A small network was shown many inputs. Here are its activations along a few directions, one row for each input.
In each table, some parts of the input vary, and every possible input appears once, in random order.
Descriptions start from the smaller parts, as in this example, which fits no table here: one of 3 separate values, together with either a single point or one of 9 places around a ring or (one of 4 places along a line, together with one of 8 places around a ring).
Shared parts are said once, and a part with two or three values counts as separate values.
In the rows, zero is written as 128.

Other details of the inputs vary at random and push rows far along three fixed directions, the same in every table; ignore that.

Rows:
row 1: [ 96 166 140 144  80 114 165 148 158 127 125 160]
row 2: [ 94 158 136 112  80 136 150 118 160 162 136 146]
row 3: [155 104 103 120 174 118 133 109  90 110  79 148]
row 4: [139 130 110 136 164  86 162 168 137 103  91 129]
row 5: [136  91 125  93 163 106  98 217 145 146 138  40]
row 6: [130 144 110  90 166 119 165 111 133 119  84 145]
row 7: [107 145 151 134  95 153 113 142 142 148 174 111]
row 8: [153 120 148 201  75 138  54 178 141 108 205 125]
row 9: [ 79 176 150 116  85 140 181  84 163 159 124 170]
row 10: [110 119 124  74 190  96 183 153 128 124  58  87]
row 11: [ 74 163 152 101  98 127 188 119 152 168 116 136]
row 12: [164  98 106 126 168 136 114 118  97  87 115 129]
row 13: [156 115 113 135 179 136 120 101  87  90 113 143]
row 14: [127 142 147 133  83 151 110 117 123 141 162 145]
row 15: [142 113 142 180  92 155  42 145 131 138 209 101]
row 16: [149 102 119 139 164 122 121  95  88  96  91 144]
row 17: [156  97 131 139 166 124 116 120  94 116 130 125]
row 18: [120 152 148 145  98 159 127  90 113 131 145 167]
row 19: [ 94 131 140 113  73 116  92 197 183 178 181  56]
row 20: [102 153 149 105  90 145 160 121 150 154 137 146]
row 21: [105 129 150 109  80 118 102 205 182 182 192  45]
row 22: [ 69 170 159 106  81  99 189 193 179 153 112 126]
row 23: [165  57 118 166 155 113  46 153 106 109 149  76]
row 24: [132 129 112  75 183  94 165 158 143 140  88  93]
row 25: [183  78  93 158 168 118  72 127  95 109 143 119]
row 26: [122 161 120  99 176 101 222 145 131  93  60 167]
row 27: [ 83 157 151 122  84 143 141 109 141 150 133 150]
row 28: [149 108 107 123 191 100 132 113 101 112  78 125]
row 29: [144 110  99 123 196 105 131 119 113 110  87 121]
row 30: [134  96 144 161  67 158  50 155 127 131 198 100]
row 31: [179 112  99 164 181 127 111  68  78  91 108 164]
row 32: [201  73 108 152 180 133  80 133  82  98 143 114]
row 33: [103 126 111  70 154  84 178 161 152 144  71  81]
row 34: [ 73 177 137  76  87 128 180 145 183 157 119 106]
row 35: [107 181 137 114  87 165 169  62 122 123 112 208]
row 36: [117 174 129 155  97 189 156  19  98  82 128 228]
row 37: [154 113 133 183  72 166  61  96  94 127 183 166]
row 38: [105 155 147 127 103 156 150 113 140 142 154 141]
row 39: [148 105 110 134 178 110 130 113 105 121  98 128]
row 40: [140 116 108  89 183  94 179 129 131 138  67 120]
row 41: [137  94 150 160  69 147  60 161 137 160 196 100]
row 42: [150  95 125 127 179 119 107 148 103 118 105  97]
row 43: [ 90 125 108  49 169  71 183 193 176 155  78  54]
row 44: [111 135 117  82 187  95 165 155 144 135  85  87]
row 45: [133 168 127 165 103 165 151  18 113 110 132 223]
row 46: [200  87 110 188 172 142  67  87  73  86 151 143]
row 47: [100 186 151 145  74 142 182 108 136 108 124 208]
row 48: [ 97 131 150 102  87 131 109 204 171 176 186  61]
row 49: [121 152 145 158  85 158 120  80 107 136 142 171]
row 50: [ 85 150 137 100  80 122 135 153 168 169 138 107]
row 51: [116 175 127 156  90 169 148  27 125 101 116 210]
row 52: [166  52 113 136 162 106  67 174 103 114 128  74]
row 53: [175 100  91 130 191 113 136  96 101 105  97 150]
row 54: [134 115 146 174  77 153  45 139 136 124 203  94]
Each input here is: one of 6 places around a ring, together with either a single point or (one of 2 separate values, together with one of 4 places along a line).
The inputs of row 41 and row 21 match in every part but the place on the ring of 6. If row 3 is changed in the same way as row 41 into row 21, which row does it become?
> row 6
The inputs of row 10 and row 36 match in every part but the place on the ring of 6. If row 47 is changed in the same way as row 10 into row 36, which row does it become?
> row 26
List by row number the other rows that have the place on the ring of 6 in common with row 43.
> row 4, row 19, row 25, row 29, row 31, row 45, row 51, row 53

Rows:
row 55: [145 124 122 156 111 141  91 120 125 125 170 129]
row 56: [154 117 128 172 107 152  74 100 112 106 163 141]
row 57: [170 100 107 126 179 116 117 137 105 113 115 114]
row 58: [ 90 153 150 119  96 138 136 151 159 154 155 100]
row 59: [125 117 126  94 176 109 155 163 133 135 102  94]
row 60: [116 141 138 139 118  99 146 187 151 118 120 132]
row 61: [103 160 153 135  91 111 150 201 174 133 149 117]
row 62: [135 124 133 155  91 134  93 112 132 134 159 134]
row 63: [163  97 118 149 151 137  94 118  91  97 134 131]
row 64: [ 94 191 130 105  90 149 193  68 139 138  99 200]
row 65: [121 125 122  84 163 101 163 155 130 140  84 107]
row 66: [131 127 128 143  99 139  99 125 141 129 162 126]
row 67: [138 125 138 146 101 153 101 123 123 129 169 139]
row 68: [102 137 145 123  94 136 121 144 139 146 150 116]
row 69: [192  95 105 171 186 102 114 149  89  55 100 155]
row 70: [141 142 112 134 155 142 173  42  78  91  77 212]
row 71: [102 140 143 104 117 121 141 152 144 150 123 107]
row 72: [ 83 144 151 112  98 128 130 160 163 160 142  95]
row 73: [ 97 148 144 123  92 128 120 142 157 154 146 110]
row 74: [134 127 143 147  96 151  96 121 121 122 160 132]
row 75: [134 131 136 140  99 146 104 131 138 140 169 129]
row 76: [166 150  93 132 183 134 175  36  86  83  72 210]
row 77: [117 131 136 136  86 135 115 132 139 150 155 126]
row 78: [163 108 125 159 140 147  91 111  93 105 150 141]
row 79: [123 119 132 137 104 122 106 136 145 145 151 114]
row 80: [ 97 150 141 110  95 129 135 157 177 164 156  99]
row 81: [134 109 116  95 166 108 146 156 123 126 103 100]
row 82: [116 123 116 106 144 104 136 152 143 143 118 102]
row 83: [138 118 127 128 160 121 121 138 119 120 126 105]
row 84: [154 124 127 162 102 155  86 109 113 121 172 148]
row 85: [108 131 141 124  87 131 124 146 154 159 148 115]
row 86: [121 118 113  79 166  97 161 175 147 143  92  80]
row 87: [114 136 140 143 114  99 152 183 152 122 118 132]
row 88: [168  90 107 145 184 124 104 118  87  89 109 120]
row 89: [100 192 130 103  91 153 196  66 141 130 100 195]
row 90: [155 112 129 166  96 146  82 104 109 123 160 150]
row 91: [127 119 145 151  96 146  99 119 122 132 156 137]
row 92: [133 123 114 102 185 101 154 145 132 127  93  97]
row 93: [167  95 111 140 185 121 107 118  91  91 106 119]
row 94: [104 177 134 110 117 142 201  57 118 123  80 199]
row 95: [143  99 110 127 175 103 128 132 113 119  98 109]
row 96: [136 116 134 161 105 135  88 115 123 127 156 128]
row 97: [126 122 127 147  97 129 103 124 134 138 156 125]
row 98: [ 84 187 137 117  94 147 195  61 147 137  97 193]
row 99: [118 131 135 108 116 128 135 147 138 139 134 112]
row 100: [155 106 127 160 139 146  90 106 104  99 140 138]
row 101: [ 99 149 145 121 101 136 131 146 166 155 153 106]
row 102: [133 117 133 138 128 137 108 123 114 122 137 137]
row 103: [112 110 128  94 174  89 154 169 138 141  88  74]
row 104: [113 132 146 128  86 134 121 136 137 150 151 124]
row 105: [132 113 120 100 173 115 153 144 123 119  93 109]
row 106: [108 143 131 116 127 125 142 142 150 144 132 105]
row 107: [153 113 127 157 102 153  83 115 119 119 165 141]
row 108: [102 142 150 127 104 138 123 142 152 146 160 109]
row 109: [149 118 127 161 100 150  82 109 112 124 163 152]
row 110: [126 121 122  87 168 106 160 168 134 142 103  91]
row 111: [114 135 125 114 121 114 130 143 149 146 128 110]
row 112: [166  95 121 162 129 140  89 106  88 110 141 150]
row 113: [172  90 101 155 182 120  95 112  87  97 108 129]
row 114: [125 118 128 100 141 119 139 156 135 135 119 103]
row 115: [116 113 128 104 168 100 152 152 134 137  91  92]
row 116: [148 115 130 162  99 153  80 110 101 120 164 152]
row 117: [116 127 131 118 143 117 130 141 129 132 114 108]
row 118: [ 94 146 143 122  98 131 126 142 160 155 143 112]
row 119: [ 96 194 139 100  95 154 201  71 137 133 109 196]
row 120: [104 133 146 140  94 135 118 129 137 143 149 118]
row 121: [111 134 144 121  93 137 117 146 142 151 150 121]
row 122: [157 102 111 146 151 122  93 120 112 115 131 131]
row 123: [167  96 100 128 181 107 111 129 108 103 110 112]
row 124: [136 112 109 105 165 106 140 147 121 131  99 112]
row 125: [138 107 131 133 127 127 116 130 116 131 133 129]
row 126: [125 122 115 109 143 112 136 151 144 135 119  97]
row 127: [138 117 129 119 152 124 125 149 121 127 126 103]
row 128: [106 178 131 143  98 165 162  41 110 109 112 213]
row 129: [128 117 113 103 178 107 152 140 134 121  92 104]
row 130: [109 167 106  87 171 121 220  76 127 111  48 170]
What is each input in this table made of?
> one of 4 places along a line, together with either a single point or (one of 3 separate values, together with one of 6 places around a ring)
The inputs of row 66 and row 79 match in every part but the place on the line of 4. If row 126 is changed in the same way as row 66 into row 79, which row does it become?
> row 97
Change only the choice among 3 separate values in row 128. List by row number the other rows that result.
> row 72, row 117
Change only the choice among 3 separate values in row 124. List by row number the other rows that result.
> row 64, row 109
Change only the place on the line of 4 in row 102. List by row number the other rows that result.
> row 59, row 91, row 105

Rows:
row 131: [122  79 136  83 189 117 112 196 122 147 115  17]
row 132: [119 159 125 137  90 121 150  79 156 129 140 151]
row 133: [134 124 132 103 185 150 150  77  89 116 106 147]
row 134: [ 73 170 150 108  73 106 192 123 178 153  84 161]
row 135: [203 104  78 166 197 109 100  87  71  93  86 152]
row 136: [ 83 160 162  97  81 125 188 123 142 152 106 161]
row 137: [112 168 116 113 103 155 142  79 143 134 149 158]
row 138: [177 113 126 179  80 179  34 109 123 138 215 119]
row 139: [124 126 112 146 129 105 144  98 121  93  76 171]
row 140: [112 129 134  84 125 126 118 172 186 182 161  59]
row 141: [154 104  87 139 198  81 103 140 119 126 116 100]
row 142: [158  66 116 135 189 104 130 167  82 120  94 107]
row 143: [103 114 157 130  56 131  99 186 142 166 168 112]
row 144: [180 182 140 200 107 193 128 118 103  25 183 224]
row 145: [ 87 141 120 105 162  84 205 134 157 139  51 140]
row 146: [108 109 158 123  85 163  52 160 114 135 198  68]
What is each input in this table made of?
> either a single point or (one of 3 separate values, together with one of 5 places around a ring)
